Each row below is a small network's average activation on inputs in which a field has the value named, seen along a few directions.
Related values have similar rows: they may be neighbours, one step apart, or belong to one group.
(in the rows, 500 means zero)
Strong random noise was added to every row along 6 fixed directions; ignore it. To show where, here is one row again and again, with new noise each time:
[376 570 462 316 431 702 613 557 570 362 501 428 481 398 461 625 309 606
 584 677 426 509]
[402 458 739 302 552 545 574 605 332 375 306 359 513 148 787 628 462 473
 499 494 455 422]
[478 430 423 462 255 637 504 578 599 614 301 513 421 618 482 592 664 395
 519 468 456 525]
[552 456 467 609 442 536 531 605 591 516 632 581 421 517 329 530 469 374
 440 541 461 468]
[709 352 407 599 439 368 275 661 355 464 352 544 360 476 679 312 692 281
 639 485 554 549]
[696 443 531 684 610 343 397 600 423 411 692 584 403 398 499 373 464 374
 484 561 562 472]
[346 357 761 428 413 623 669 519 565 837 304 463 537 489 482 729 725 418
 225 357 362 383]
[546 563 556 469 573 492 494 519 462 323 608 475 455 351 573 505 347 582
 546 645 557 495]


K, 12 values:
k4: [640 478 537 701 602 373 477 568 451 385 783 559 469 353 438 445 386 319
 402 481 525 370]
k9: [448 367 494 585 538 541 567 651 471 410 635 484 501 309 460 569 442 231
 446 417 405 341]
k11: [404 596 416 559 487 591 648 536 614 435 557 544 536 471 206 669 311 440
 520 420 460 432]
k1: [417 456 673 408 486 540 554 351 505 612 265 462 544 497 704 622 626 609
 440 453 520 465]
k5: [435 528 504 349 773 475 447 398 374 350 622 483 641 405 662 297 257 711
 556 628 489 516]
k8: [551 711 355 589 525 474 385 350 534 299 590 463 505 555 472 555 315 660
 660 446 748 604]
k12: [440 564 344 410 574 428 502 503 452 507 565 425 536 644 389 312 498 600
 596 597 453 636]
k7: [425 687 521 360 292 675 620 420 710 388 466 574 586 558 537 769 372 613
 450 402 508 545]
k6: [590 620 358 584 408 405 448 543 458 278 569 582 426 637 522 318 462 464
 682 493 607 622]
k3: [511 459 634 495 678 256 477 565 229 399 512 455 503 372 662 326 508 383
 509 410 496 501]
k10: [446 403 658 376 656 442 494 453 368 609 412 366 588 304 649 502 556 539
 389 522 436 404]
k2: [575 447 517 639 677 350 446 613 338 489 446 495 574 270 483 380 513 379
 562 404 424 464]
K is arranged as 4 separate groups.
Which other values are in the same group as k1? Give them in the order they are listed. -> k4, k9, k10
Which other values are in the same group as k6? Give them in the order they are listed. -> k12, k3
Which other values are in the same group as k5? Give them in the order they are listed. -> k7

Y, 12 values:
y5: [434 550 449 650 398 498 571 504 577 493 505 563 464 720 401 591 518 348
 487 284 547 622]
y3: [415 606 820 412 683 378 570 301 449 602 362 291 580 299 573 681 534 792
 453 426 622 442]
y2: [396 398 626 296 803 432 491 386 259 821 477 323 710 250 300 458 509 706
 426 607 217 380]
y1: [829 579 476 698 596 317 310 285 584 472 822 630 344 714 566 224 507 753
 464 831 814 512]
y10: [238 729 485  78 116 858 685 460 721 392 232 463 703 572 715 802 427 637
 414 328 449 508]
y11: [536 649 558 601 312 367 574 599 503 322 488 603 421 579 461 548 477 338
 518 269 601 586]
y9: [415 346 328 488 691 720 469 352 695 878 638 452 498 757 232 371 483 795
 408 947 355 541]
y6: [278 503 347 251 281 902 720 611 636 341 454 387 467 360 403 628 282 570
 693 815 265 475]
y7: [726 505 213 724 467 271 248 542 407 148 477 459 367 387 653 425 515 220
 869 329 777 452]
y4: [539 476 144 688 625 502 487 870 215 191 771 655 427 469 266 253 321  81
 761 542 343 593]
y12: [846 403 392 671 548 257 206 559 467 341 634 580 293 516 657 154 542 517
 698 756 642 615]
y8: [499 458 452 281 305 602 358 626 468 416 134 568 557 489 838 523 568 431
 549 309 484 601]
Y is arranged as 4 separate groups.
Which other values are in the same group as y4? Give them in the order they are listed. -> y5, y11
Which other values are in the same group as y6? Give them in the order they are listed. -> y1, y9, y12
Which other values are in the same group as y2? Give them in the order they are listed. -> y3, y7
